These are the activations of a small neural network, seen along a few directions. Each row is one input.
In each table, some parts of the input vary, and every possible input appears once, in random order.
Descriptions start from the smaller parts, as in this example, which fits no table here: ring(8) and (point or line(9) or (values(3) and line(4))).
Shared parts are said once, and a part with two or three values counts as separate values.

Rows:
x1: [-3.13 -3.07  0.40 -0.87 -0.72 -2.24  4.82  0.54 -1.10 -2.92 -1.89 -4.57]
x2: [-1.88 -0.95  1.26 -1.26 -1.14 -1.14  3.74  0.01  0.88 -4.22 -2.44 -5.85]
x3: [ 1.33 -2.15 -3.24  0.29 -0.16 -2.49 -0.06 -2.58 -1.52 -1.89 -3.76  1.42]
x4: [ 1.12  1.43 -3.15  3.05  0.07  2.29 -1.44 -4.76  4.12  0.31  1.04  2.81]
x5: [-3.22 -3.58 -0.50 -3.71 -1.40 -1.05  3.74 -0.15 -2.17 -3.64 -1.72 -4.60]
x6: [-4.39 -1.95  0.93  2.73 -0.81  0.12  1.27 -0.20 -1.95  0.36 -4.25 -2.68]
x7: [-4.53 -2.58  0.06 -0.09 -1.29  1.27  0.15 -0.83 -2.91 -0.44 -4.04 -2.86]
x8: [-0.01 -1.70 -5.15  0.80 -0.27  2.32 -1.59 -4.60  1.33  0.86  1.66  3.66]
x9: [ 4.39  4.56  5.41 -2.97  2.62  0.86 -3.18  7.71 -0.40  5.54  9.15  3.95]
x10: [ 2.55  0.75 -1.38  2.48 -0.12 -2.58  0.17 -2.63  1.43 -2.14 -4.44  0.45]
x11: [-3.18  0.43  1.69  2.38 -1.40  1.26  0.32 -0.88 -0.14 -0.88 -4.71 -4.02]
x12: [ 5.55  7.37  6.16 -3.39  1.91  2.04 -4.38  7.01  1.44  3.66  8.79  2.96]
x13: [ 4.11  4.05  3.75 -5.88  2.14  1.78 -4.39  7.27 -1.00  4.75  9.12  3.47]
x14: [-0.10 -1.07 -3.99  3.46  0.26  1.07 -0.50 -4.04  2.39  1.64  1.57  4.01]
x15: [ 1.39 -1.55 -2.24  2.98  0.30 -3.50  1.30 -1.87 -0.40 -1.01 -4.10  1.86]
Question: Changing only one part turns x15 into x3. The same change can be made to x9. Which row results?
Answer: x13
Question: Describe the family of inputs behind these rows.
Answer: values(3) and (point or line(4))
Question: Which other rows does x2 become when the values(3) part takes its other values? List them by row number.
Answer: x1, x5
Question: Which other rows does x4 become when the line(4) part takes its other values? List them by row number.
Answer: x2, x10, x11

Rows:
x16: [ 1.91  2.77 -0.08  1.05  1.05  2.62 -3.18 -0.19  2.24  2.84  3.70  3.45]
x17: [-3.76 -3.08 -2.95  2.39 -1.38  0.45  1.27 -3.78 -0.54 -1.33 -4.91 -1.87]
x18: [-2.29  0.31  4.05 -2.23 -0.38  1.42  0.43  3.72 -2.00  0.66  1.77 -3.08]
x19: [-0.40  1.25 -0.21  0.16  0.51  3.90 -2.95 -0.31  0.75  3.64  5.06  3.61]
x20: [-0.35 -2.35 -2.70  3.03 -0.58 -2.83  2.53 -3.87  0.59 -2.70 -5.65 -0.95]
x21: [-1.01  0.82  3.76 -2.40  0.03  0.35 -0.05  4.18 -1.83  0.78  0.71 -2.85]
x22: [-0.51 -0.43 -1.90 -2.68  0.25  3.72 -1.75 -0.19  0.17  3.10  6.58  3.15]
x23: [ 2.88 -1.22 -2.56  2.96 -0.12 -5.05  2.26 -4.06  0.64 -4.27 -6.97  0.12]
x24: [ 4.19  2.24 -0.77  1.05  1.49 -0.44 -2.26  0.45  1.94  2.20  3.28  4.61]
x25: [ 5.04  3.06  3.59 -1.68  0.97 -5.19  1.06  4.23 -0.55 -2.47 -1.57 -0.46]
x26: [ 0.95  1.66 -0.44  0.01  0.90  2.83 -3.50  0.12  0.91  3.74  3.98  3.79]
x27: [-2.59 -1.83 -2.28  3.26 -1.49  0.07  1.56 -4.30  1.04 -2.12 -5.22 -2.05]
x28: [-5.22 -3.50 -2.69  2.56 -1.77  1.56  1.79 -4.23 -0.68 -1.53 -3.83 -2.06]
x29: [-0.14  2.16  4.21 -1.50 -0.02 -0.08  0.20  3.73 -0.52 -0.05  0.46 -3.10]
x30: [-2.63 -1.61  2.52 -5.08 -0.20  1.21  1.30  3.89 -2.29 -0.10  3.10 -3.49]
x31: [ 1.97  1.73  3.60 -1.64  0.76 -2.97  1.35  4.34 -0.78 -0.79 -0.16 -1.74]
x32: [ 7.50  3.30 -0.81  1.08  1.59 -2.61 -2.52  0.45  1.97  0.57  2.00  5.54]
x33: [-5.55 -5.29 -4.33 -0.35 -1.61  1.03  2.46 -4.18 -1.05 -2.16 -2.32 -2.62]
Question: Changing only one part turns x16 into x29. The same change can be made to x22. Which row results?
Answer: x30
Question: Describe the family of inputs behind these rows.
Answer: values(3) and line(6)
Question: Which other rows does x33 become when the line(6) part takes its other values? List them by row number.
Answer: x17, x20, x23, x27, x28
Question: Which other rows does x20 become when the values(3) part takes its other values? List them by row number.
Answer: x24, x31

Rows:
x34: [ 0.44  0.75  3.56 -3.65 -0.42 -1.21  2.25  4.29 -2.25 -1.70  2.96 -1.99]
x35: [ 1.46 -0.05 -1.32 -0.78 -0.07 -1.08  0.60  1.99  0.80 -0.96  2.99  0.75]
x36: [ 4.01  2.76 -0.43 -0.52  1.07 -1.20 -3.57  0.04  0.35  1.04  0.13  3.83]
x37: [-2.84 -4.27 -5.27  2.58 -2.44  0.91  0.71 -6.46 -0.77 -0.50 -3.52  1.06]
x38: [ 1.07  0.46 -1.67  2.47  0.44 -2.59  1.72 -2.31  1.30 -0.98 -4.41  1.30]
x39: [-0.95 -2.30 -2.92  3.54 -1.29 -1.42  0.75 -3.47 -1.63 -2.07 -7.22  0.37]
x40: [ 3.21  0.65  1.67 -3.14  1.09 -0.20 -1.98  2.49 -0.56  1.74  1.99  0.04]
x41: [-5.52 -3.70  1.94 -1.51 -1.27 -0.74  2.41  0.79 -4.11 -3.26 -4.26 -4.90]
x42: [-2.39 -4.45 -0.49  1.24 -0.46 -1.09  1.66 -1.28 -2.56 -1.64 -5.18 -3.71]
x43: [-0.86 -1.66 -4.00  1.54 -0.09 -0.03  1.76 -5.35  2.10  0.30 -0.74  2.08]
x44: [ 0.05  0.46  2.38  0.73 -0.45  0.79  0.23 -0.01  1.57 -0.93 -1.11 -3.88]
x45: [-1.47  2.41  5.34 -2.50  0.06  1.94 -0.21  5.76 -2.70  3.12  3.57 -0.86]
x46: [ 0.75  1.93  3.53 -5.97  0.22  0.58 -0.48  4.59 -2.84  0.58  2.77 -1.59]
x47: [-0.61  1.41  0.58  0.20  0.44  1.93 -2.06  3.43  0.59  3.64  3.53  2.01]
x48: [-2.79  1.43  4.38 -2.25 -1.27  1.36  1.25  2.24 -0.24 -2.28 -0.32 -5.31]
x49: [ 2.36 -0.81 -2.84  0.94  0.49  0.50 -0.27 -2.92  1.77 -0.46  3.69  4.52]
x50: [ 1.80  3.37  1.27  3.20  1.14  0.00 -3.46  0.95  0.26  3.43  1.16  4.25]
x51: [ 1.59  0.95 -1.22 -3.34  0.55  0.60 -2.33  2.41  0.46  1.27  2.69  1.35]
x52: [-4.13 -3.65 -3.62  1.27 -1.50 -0.66  1.30 -1.85 -1.96 -1.84 -4.07 -2.82]
x53: [ 0.27  0.95 -1.20  2.19  1.75  3.36 -3.25 -1.70  1.10  3.84  4.60  5.14]
x54: [ 1.03  1.08  3.49  0.39  0.97  1.14 -1.73  3.62 -0.43  4.18  2.79  0.69]
x55: [ 3.04 -0.34  1.61 -0.62  0.54 -1.95  0.97  2.07 -0.21 -0.49  2.28 -0.55]
x56: [-3.22 -0.80  3.09 -2.92  0.05 -1.72  3.73  1.96 -1.29 -2.00 -1.54 -3.89]
x57: [ 4.01  1.64 -0.60  1.93  0.40 -2.69 -0.48 -0.21  0.76 -1.21  0.34  3.42]
x58: [ 2.49  0.29 -2.79 -1.50  1.36  2.26 -3.17 -2.55  1.33  1.69  3.50  4.89]
x59: [-1.55  1.11 -0.65  0.78 -1.01  1.50  0.03 -0.36  2.26 -1.32 -0.18 -2.86]
x60: [-0.31  0.43 -2.33  2.34 -0.83  3.21 -0.57 -5.13  3.12 -0.45  0.47  0.89]
x61: [-2.02 -0.99 -2.26  0.09  0.17 -1.68  2.32 -0.67  1.06 -0.76 -1.33 -1.71]
x62: [ 1.40  2.69 -0.04  3.25 -0.61  0.36 -0.78 -2.23  2.22 -1.51 -3.12  0.02]
x63: [-0.33 -1.76  0.81 -0.01  0.95 -2.17  2.68 -0.12  0.51 -0.47 -2.44 -2.57]
Question: Describe the family of inputs behind these rows.
Answer: line(5) and line(6)
Question: Changing only the line(5) part turns x37 into x52. The same change can be made to x43. Which row results?
Answer: x61

Rows:
x64: [-1.06 -1.92 -2.93  2.79 -0.99 -0.03 -0.14 -4.41 -1.15 -1.10 -3.98  1.60]
x65: [ 0.19  1.84  2.38 -0.75  0.31  1.98 -2.70  2.29 -1.88  2.34  2.95  2.39]
x66: [-1.20 -2.93 -0.23 -1.98 -0.17 -2.78  3.25  1.22 -2.27 -1.82 -0.60 -1.76]
x67: [-0.74 -2.22 -4.33  1.51 -0.53 -0.14  1.78 -4.72  2.13 -1.77 -0.16  1.28]
x68: [ 0.91  1.13  1.05 -1.86  0.66  2.15 -0.30  1.73  1.19  2.00  6.71  1.64]
x69: [-0.43  0.03 -1.94  4.96 -0.52 -0.16  0.49 -4.06  2.86 -1.17 -3.92 -0.38]
x70: [ 0.40  2.98  2.80 -1.00 -0.18  2.97 -2.30  1.58  0.06  1.52  3.90  1.27]
x71: [ 0.66 -0.10  0.63 -1.68  1.23  1.13 -0.77  2.56 -0.81  2.91  5.72  2.99]
x72: [-0.88 -3.59 -4.74  1.69 -0.22 -1.20  1.49 -4.04  0.06 -0.74 -1.27  2.37]
x73: [-2.24 -2.35  0.23 -2.67 -0.60 -0.98  1.11  1.98 -2.43 -0.84 -2.51 -3.61]
x74: [ 8.26  4.89  0.81 -1.92  1.92 -1.91 -2.69  2.41  2.81  0.49  4.20  4.47]
x75: [-2.05 -0.98  0.62 -2.87 -0.81  0.06  1.38  1.27 -0.54 -1.91 -1.33 -4.81]
x76: [-1.31 -0.10  2.24 -1.31 -1.18 -0.43  1.88  0.40 -1.27 -3.44 -2.31 -3.65]
x77: [-1.61 -1.56 -3.88  0.88 -0.70  1.55 -0.21 -4.22  1.73 -0.76 -2.05 -0.76]
x78: [ 0.57  2.67  2.78  1.54  1.05  0.87 -1.93  3.17 -0.12  3.65  1.84  1.51]
x79: [ 8.23  3.64  0.45 -1.60  2.48 -3.27 -3.13  2.97  0.55  1.62  3.23  5.58]
x80: [-1.01  0.71  2.94  0.98 -0.28 -1.66  2.51  1.23  0.70 -2.24 -3.43 -4.54]
x81: [-0.44  0.51  1.06 -2.27  1.00  2.37 -2.97  2.96 -1.00  3.72  3.82  1.15]
x82: [-1.76 -2.94 -4.34  1.14 -0.38  0.50 -0.43 -3.66 -0.24  0.30 -3.21  0.56]
x83: [-1.02 -1.53  0.24 -2.18 -0.45 -1.58  3.54  0.57 -0.22 -2.88  0.66 -2.99]
x84: [-0.20  1.77  1.53 -2.49  0.42  3.42 -2.50  2.11  0.94  3.00  4.88 -0.06]
x85: [-0.95 -0.61 -2.55  2.52 -1.19  1.03  0.05 -5.06  0.86 -2.16 -2.93  0.45]
x86: [-1.43 -1.34  1.88 -1.10 -1.03 -1.57  1.66  0.95 -3.31 -2.27 -3.49 -2.46]
x87: [ 0.69  3.83  3.11  1.13  0.61  1.90 -1.62  2.48  1.91  2.60  2.84  0.48]
x88: [-0.52 -1.24 -2.35  5.30 -0.37 -1.27  0.29 -3.44  0.83 -0.05 -4.98  0.67]
x89: [-1.07 -0.59  2.53  1.22 -0.05 -2.93  2.25  1.73 -1.37 -0.99 -4.57 -3.38]
Question: Describe the family of inputs behind these rows.
Answer: values(2) and (point or (values(3) and line(4)))
Question: Changing only the values(2) part turns x86 into x76. The same change can be made to x64. Which row results?
Answer: x85
Question: Which other rows does x81 become when the values(2) part takes its other values? List them by row number.
Answer: x84
Question: Which other rows does x83 become when the line(4) part takes its other values? List them by row number.
Answer: x75, x76, x80
